A small network was shown many inputs. Here are its activations along a few directions, one row for each input.
Each table varies a few parts of the input and shows all the possible inputs, shuffled.
A made-up example of a description, with smaller parts first: one of 6 places along a line, together with either a single point or one of 9 places around a ring or (one of 3 separate values, together with one of 5 places around a ring).
Shared parts are said once, and a part with two or three values counts as separate values.
(in the rows, 128 means zero)

Other details of the inputs shift rows strongly along three fixed directions, in all tables alike. That doesn't count.

Rows:
row 1: [138  89 117 122 128 154 145 113 110 139 139]
row 2: [129  76 112 141 135 166 161 127 125 141 132]
row 3: [140 167 139 134 157 124 148 180 142 191 139]
row 4: [179 142 104  59 133 101  61  85 113  91 112]
row 5: [176 144 142 152 151 124 148 176 142 185 141]
row 6: [117 125 100 110 130 105  97 109 116  95 113]
row 7: [ 70 179 193 215 110  67 112 150  92 105 138]
row 8: [ 57 108 167 230  90 113 122 113 138  37 106]
row 9: [176 129  83  72 152  90  56  98 107  88 108]
row 10: [106 102 101 103 119 146 155 116 127 139 149]
row 11: [137  92 133 132 122 182 161 123 147 139 118]
row 12: [158 192 145 118 129  84 104 158 144 147 128]
row 13: [132  91 132 128 116 176 164 114 130 142 135]
row 14: [132 119 128 122 115 135 113 109 146  92 111]
row 15: [ 93  98 108 122 142 166 161 130 124 147 130]
row 16: [141 192 162 133 140 102 110 162 131 156 121]
row 17: [104 102 104 122 126 162 163 131 159 137 126]
row 18: [110 130 123 107 107 127 117 100 127 101 122]
row 19: [162 150 131 130 136  97 147 167 128 179 180]
row 20: [102 134 136 109 122 140 114 100 111 108 111]
Description of these inputs: one of 4 places along a line, together with one of 5 places around a ring.
- Changing only the place on the line of 4 turns row 16 into row 12. The same change can be made to row 15. Which row results? => row 6
- Change only the place on the ring of 5 in row 8. List by row number the other rows that result. => row 4, row 9, row 14, row 19

Rows:
row 21: [130 159 141 132 147 121 142 156 124 177 149]
row 22: [128 108 103  91 111 114  76  74 111  65  99]
row 23: [ 95  70  98 123 110 164 160 107 145 110 133]
row 24: [130 108 110  89 119 119  73  75 109  63 103]
row 25: [147 155 148 133 126 125 146 161 147 162 150]
row 26: [243  89  95  89 168 166 136 132 140 181 128]
row 27: [ 88  91 119 116 110 185 162 107 142 120 108]
row 28: [129 159 133 132 139 115 144 155 126 179 145]
row 29: [154 155 127 126 133 114 145 168 155 167 146]
row 30: [147 152 135 120 140 113 143 161 113 177 164]
row 31: [108  89 104 113 112 176 162 102 155 118 124]
row 32: [144 145 129 136 125 105 148 151 142 162 161]
row 33: [164  46 123 150 124 192 154 107 135 118 109]
row 34: [170 186 139 115 142  67  59 138 124 103 114]
row 35: [204 162  92  35 160 105  56 100 125 118 106]
row 36: [135 158 143 130 145 127 143 167 144 164 136]
row 37: [ 65 134 173 216 106 112 160 143 114 112 156]
row 38: [120 111  99  91 138 117  73  81  92  66 103]
row 39: [206 110 141 169 148 131 139 165 139 162 134]
row 40: [ 98  74 109 122 115 172 160  97 142 110 140]
row 41: [ 78  81 110 120 131 182 154 108 128 121 120]
row 42: [ 91 180 184 188 113  75  73 117 111  58  95]
row 43: [117 110  92  93 129 111  77  80  95  67  99]
row 44: [ 80  84 119 116 121 186 155 103 122 125 120]
row 45: [ 74 138 178 213  82 118 159 148 145 106 135]
row 46: [146 167 136 121 140 121 146 160 145 178 137]
row 47: [163 185 125 110 143  51  63 124  90 116 125]
row 48: [ 88  89 125 114 117 192 158 105 140 117 111]
row 49: [ 71 124 172 219  98 108 157 153 138 103 154]
row 50: [ 88 175 174 190 108  67  75 127 114  59  89]
row 51: [137 149 132 131 128 107 149 158 116 172 158]
row 52: [159 125  79  53 162 150 137 138 130 190 132]
row 53: [129 156 137 127 133 117 142 158 122 179 141]
- What do these inputs look like to the network? => one of 3 separate values, together with either a single point or (one of 2 separate values, together with one of 5 places around a ring)
- Changing only the choice among 3 separate values turns row 28 into row 52. The same change can be made to row 37. Which row results? => row 38
- Which other rows agree with row 27 in the choice among 3 separate values? List them by row number. => row 22, row 24, row 25, row 30, row 33, row 44, row 45, row 48, row 51, row 53
- Change only the choice among 3 separate values in row 48. List by row number the other rows that result. => row 36, row 42
